[132 132 120 157 134 146]: 134
[111 116 118 105 128 135]: 128
[126 151 106 112 118 129]: 118
[146 138 140  99 143 141]: 143
[122 139 104 133 137 155]: 137
[103 141 153 106 122 154]: 122
[130 134 130 140 117 154]: 117
[134 137 136 100 127 122]: 127
[129 111 112 151 135 108]: 135
[106 110 122 142 132 121]: 132
---
[133 156 109 142 136] ⇒ 133
[137 132 125 131 134 153] ⇒ 137
[130 134 133 100 125 152] ⇒ 130
[131 106 113 103 130 139 127] ⇒ 131
[152 129 132 112 112 128 143] ⇒ 152
[127 136 107 155 125 121 109] ⇒ 127
[ 99 132 154 148 145] ⇒ 99
[126 142 100 126 129] ⇒ 126
[155 109 115 104] ⇒ 155
---
[[126 152 128 133 133]
 [129 105 120 121 122]] >> 133

[[157 106 110 124]
 [115 156 127 104]
 [115 156 127 104]] >> 104

[[134 138 135 119]
 [120 112 155 101]] >> 119

[[139 133 118 115 127 131  98]
 [135 127 118 137 120 135 108]
 [117 124 114 113 121 123 137]] >> 108

[[155 107 146 124 155]
 [131 144 131 139 142]
 [141 146 139 143 145]] >> 142

[[130 114 106 146]
 [120 126 137 139]
 [128 123 116 130]] >> 139
---
[102 100 102 115 133] ⇒ 102
[139 138 109 129 119 102 126] ⇒ 139
[126 113 129 120 121 153] ⇒ 126
[132 157 123 131 127] ⇒ 132
[141 146 127 109 150 131 107] ⇒ 141
[138 134 154 158 130] ⇒ 138
[144 106 107 137 112 136] ⇒ 144
[115 153 157 122 130 119 146] ⇒ 115
[106 121 107 140 139] ⇒ 106
---
118,130,125,107,109,152 value 152, 130

147,132,137,126,105,143 value 147, 143

134,122,98,115,135,142,118 value 142, 135

130,98,137,127,109,103 value 137, 130

108,152,146,127
154,116,104,120
129,102,123,127
value 154, 152

130,154,144,129,128 value 154, 144

147,145,151,139,121,128
119,127,117,116,143,115
value 151, 147

120,101,115,124,120,134 value 134, 124

131,119,123,121,139,142,149 value 149, 142

131,104,110,128,105,114,144
118,106,112,138,122,123,156
value 156, 144
---
[108 130 105 146 150 101] yields 146
[144 105 132 148] yields 105
[124 147 154 135 133 143] yields 135
[107 118 110 117 106 137 128] yields 106
[109 108 125 126 153 134] yields 126
[106 133 150 102 122] yields 150
[154 134 128 128] yields 134
[130 130 154 126] yields 130
[102 129 106 146] yields 129
[105 130 117 127] yields 130
---
[[132 129 144 131 119 104 141]
 [130 128 138 137 118 124 139]
 [132 127 141 133 124 129 115]] ⇒ 128

[[111 138 150 142 138]
 [146 110 108 103 120]
 [125 154 111 132 128]] ⇒ 110

[[117 141 158 144 138 120]
 [125 108 123 103 127 117]
 [132 115 130 101 118 120]] ⇒ 108

[[115 109 104 131]
 [132 140 124 126]
 [123 115 114 127]] ⇒ 140

[[127 129 129 128 127 127]
 [127 127 126 127 128 127]
 [103 107 104 103 118 112]] ⇒ 127

[[126 135 126 128]
 [123 110 112 112]
 [143 152 123 129]] ⇒ 110

[[118 124 138 124 136 124]
 [152 123 122 146 124 137]
 [128 131 146 126 118 130]] ⇒ 123
---
[145 153 112 130] --> 130, 145

[[143 144 129 128]
 [133 150 135 128]] --> 128, 133

[[128 125 147 124]
 [110 123 158 126]
 [150 126 141 131]] --> 124, 150

[119 118 106 122 149  99] --> 99, 119

[[153 133 137 141]
 [157 131 135 141]] --> 141, 157

[[138 142 150 101 138 130]
 [137 141 147 101 139 130]
 [137 141 147 101 139 130]] --> 130, 137
---
147,146,139,138,132
132,146,122,135,131
120,146,137,151,132
-> 120

143,156,137,129,142
146,102,128,124,108
-> 102

120,100,139,118,142,122,125 -> 100

105,117,106,107
99,141,147,125
-> 99

147,126,129,151 -> 126

143,150,134,142,142 -> 134

118,126,135,133,139
101,126,141,131,136
-> 101

109,144,111,103,133 -> 103
---
[[132 129 121 127 137]
 [135 132 124 108 140]
 [137 134 127 106 139]] Out: 127

[[151 156 105 136]
 [120 106 123 122]] Out: 106

[[129 131 133 131 131 127]
 [137 108 120 133 103 100]] Out: 133

[145 153 138 113 135] Out: 138

[151 121 133 129 136 124] Out: 129

[148 126 142 132 152 131 148] Out: 152

[119 118 116 130 153] Out: 116

[[115 138 128 141]
 [125 131 128 105]
 [153 109 128 128]] Out: 109

[134 125 157 124] Out: 125
---
array([140, 134, 137, 133, 107]) => 107
array([139, 119, 128, 130, 150, 125]) => 125
array([112, 138, 150, 147, 119, 135, 132]) => 132
array([141, 119, 114, 157]) => 157
array([119, 129, 106, 138, 136]) => 136
array([119, 128, 124, 140, 127, 157]) => 157
